Each row below is a small network's average activation on inputs in which a field has the value named, seen along a few directions.
Values that are neighbours, or in one group, have similar rows; names and order tell nothing.
Strong random noise was added to every row along 2 fixed directions; ignore it. To show where, here is one row again and again, with new noise each time:
[  45  175 -221  -79 -134  192  141  246 -169  -54  130   49 -202  -31
  157   47 -144]
[ 60 156  93  40  27  98  17 312  12  48  98  78 -72 165  15  30 -55]
[ 186 -178  716  264  423 -321 -189  275  417  -10  -21  130  512  211
 -136  -33  358]
[ 131  -98 -334 -134 -121    4  221   65 -192 -338   91   33   59 -428
  330   24   49]


Field Maru:
g4: [-126 -141  -89   50  -10  -43  -89 -361   44 -105 -191  -78   80   40
 -121  -45  -70]
g3: [  57    6 -347  -66 -181 -157   98  -86 -130 -251   55   -2  204 -596
  160   46   43]
g7: [ -76 -345 -272  145  -43 -457  -32 -436   73 -246 -177 -106  385 -568
   56  -77  286]
g12: [ -21  -14   18 -205   19  265   34   48 -126   33   55   38 -275  217
   71    2 -155]
g2: [  16   51  225  -62   -6  297   12  255  -56   93   82  120 -209  312
  -28  -43  -59]
g1: [ 142 -111  264   50  173  -95   34  239   97  -33   24   61  155   23
   60  -39  208]
g8: [ 143 -117 -137 -102  -60  -31  147   89 -144 -262   57   68   66 -314
  258   20   84]
g10: [-164  -96  107   95   68 -263 -171 -342  214  134 -193  -97  162  158
 -163  -52   87]
g14: [ -71   87   15  226   51 -198 -108  -86  176  236  -43  -74   42   -7
 -228  -59   49]
g11: [ 191  -28  364  132  140 -271 -165  139  251   -9    2  109  388  -50
  -23   17  240]
g9: [ -59  -53  212 -154   77  176    6    2  -12   52   14  -30 -156  293
  -63   -1  -66]
g5: [ -13  225 -295  123 -175   11    0  -52 -138  101   14   -5 -156 -271
  -32  127 -173]
g13: [ -25 -332  -27 -138  101  -55   25 -408  -80 -164  -84  -97  155 -112
   -3  -66  181]
g6: [ -49 -303 -136 -176   15  -73  102 -488   20 -149 -128 -204  143 -231
  103  -20   67]
The values of Maru form a ring.
Name the neighbours of g11, in listed order.
> g3, g8
Name the neighbours of g4, in listed order.
> g10, g6
Name the neighbours of g14, in listed order.
> g7, g5
Name the neighbours of g12, in listed order.
> g2, g9

Field Tafeg:
c12: [ 112 -438  299 -260  289  -76   65  -97  -25 -275  -46   27  172    5
  163  -15  252]
c10: [ -42 -330  423 -186  254  103  -77 -125  172   40   16  -78   20  275
 -103 -148  136]
c5: [ 190  383  -13  121 -171  166  147  522  -65  152  205  103 -130   16
   84  100  -72]
c14: [ 203 -170  459  292  305 -679 -312   29  387  -62  -93  129  824 -409
 -119  -43  486]
c9: [  58 -136  586  502  463 -707 -334  -30  535  146 -157   65  653 -168
 -363   46  374]
c8: [ 246 -312 -544 -370 -230   84  369   61 -378 -717  177  151   84 -742
  694   44   78]
c2: [  92  399 -117  147 -326  145   84  393 -108  120  116   63 -132 -145
   89  174 -146]
c1: [-172 -163  204  281  237 -493 -208 -365  320  206 -232 -174  380   90
 -300  -77  287]
c7: [-190 -353  -79  111  144 -382   37 -506  103 -122 -259 -185  306 -189
 -136  -72  199]
c6: [ 166   15  365  -74  161  280   11  426   56   96   80   89 -178  418
  107  -38  -42]
c3: [132  64 330   9  78 109 -95 488  28 -80 127 314  47 290  88  22  33]
c13: [ -47 -339 -384 -196  -57  -75  138 -682  -44 -349 -139 -287  143 -314
   34 -176   42]
c11: [-193   -4 -880   41 -433 -136   97 -423 -253 -220  -79 -148 -128 -707
  157    3  -90]
c4: [-219  411   57 -189 -112  716  -79  -67 -181  476   41  -21 -745  939
 -307   49 -591]
The values of Tafeg form a ring.
A walk along Tafeg starts at c2 and steps to its neighbour c5. Put c9, c8, c1, c3 in the order it reaches them.
> c3, c8, c1, c9
What is the length, in steps, of the shortest route from c6 to c10?
> 2
Name the neighbours of c13, in listed order.
> c7, c4

Field Bofum:
t20: [ 100  100  483  278  258  136 -200  604  384  185  -93  293  -92  668
   60  103 -137]
t19: [ -73 -126  714 -138  292  -27 -135   42  351   52 -199 -200   20  603
 -243   37   -7]
t12: [ -44  -39 -134  329  -68   41 -287 -246  376 -187 -239 -144  109  -21
   25   29 -140]
t6: [-170  112 -333  243 -197 -176  296  142  166 -241   -9 -201  266  -60
  181   58   -3]
t15: [ 112   57 -157  145 -128 -334  125 -124   62 -355   80  -46  692 -285
   28  107  232]
t11: [ -56 -332  147 -203  -28  -26 -166 -368  132 -231  -95  -49  231  111
  242  -12  213]
t1: [ -60 -218  647  434  430 -309 -289 -123  379  387 -123 -107  135   -8
 -474  -28  275]
t18: [ 423 -242  275  122  418  -17    6  244  171 -334  131   91  520  -90
   44  105  139]
t16: [ 128 -193  156 -164  414   44  209 -294   26  143   29 -185   22  325
 -161 -163  132]
t4: [-401 -228  143  -73  -28   90  -65   74   39   91    5   -3   35  597
 -137 -201  170]
t9: [  53   -4 -101  -70   12  142   96 -420 -163   35   43  -83  -62 -493
 -240  192 -272]
t10: [ -11  557  -82 -119  -96  -22    2  197 -260  223   90   33   63  -33
 -263   79  -82]
t17: [-185  425  323  414   53 -331 -221  495  375  732  -43   17 -346  770
 -314  -78  -12]
t8: [ 319  339  223 -229 -162  478   51  329 -266   62  424  271 -285   98
   -4  104  -88]
t7: [ 134 -152  570  370  426 -589 -215  141  360  326   10   27  483   16
 -232 -141  615]
t2: [ 235 -387  263  139  136 -418  -48  174   20 -255  -94  209  240 -285
  519 -124  329]
t13: [  93   19 -168 -330 -138  245  154  299 -283   -6  154   79 -425 -499
  225 -152  -20]
t5: [-187  -58 -392  157 -365   52  -87 -248 -204  115 -292   83 -360 -254
   62  -62 -149]
t14: [  24  -96  -73  -62   78  -19 -179 -447  100 -268  -22  -59  318 -225
  -21  114 -209]
t3: [ -15 -598  167 -265  295 -468   18 -424  -85 -397 -197  204  535 -309
 -108 -201  490]
Each value of Bofum is a pair of two hidden parts, and every pair occurs once (5 first parts, 4 second parts).
t12 and t20 share the first part; t12 and t1 share the second. Which value has the first part of t1 and the second part of t20?
> t13
t9 and t16 share the first part; t9 and t5 share the second. Which value has the first part of t5 and the second part of t16?
> t4
t18 and t15 share the first part; t18 and t2 share the second. Which value has the first part of t2 and the second part of t15?
> t17
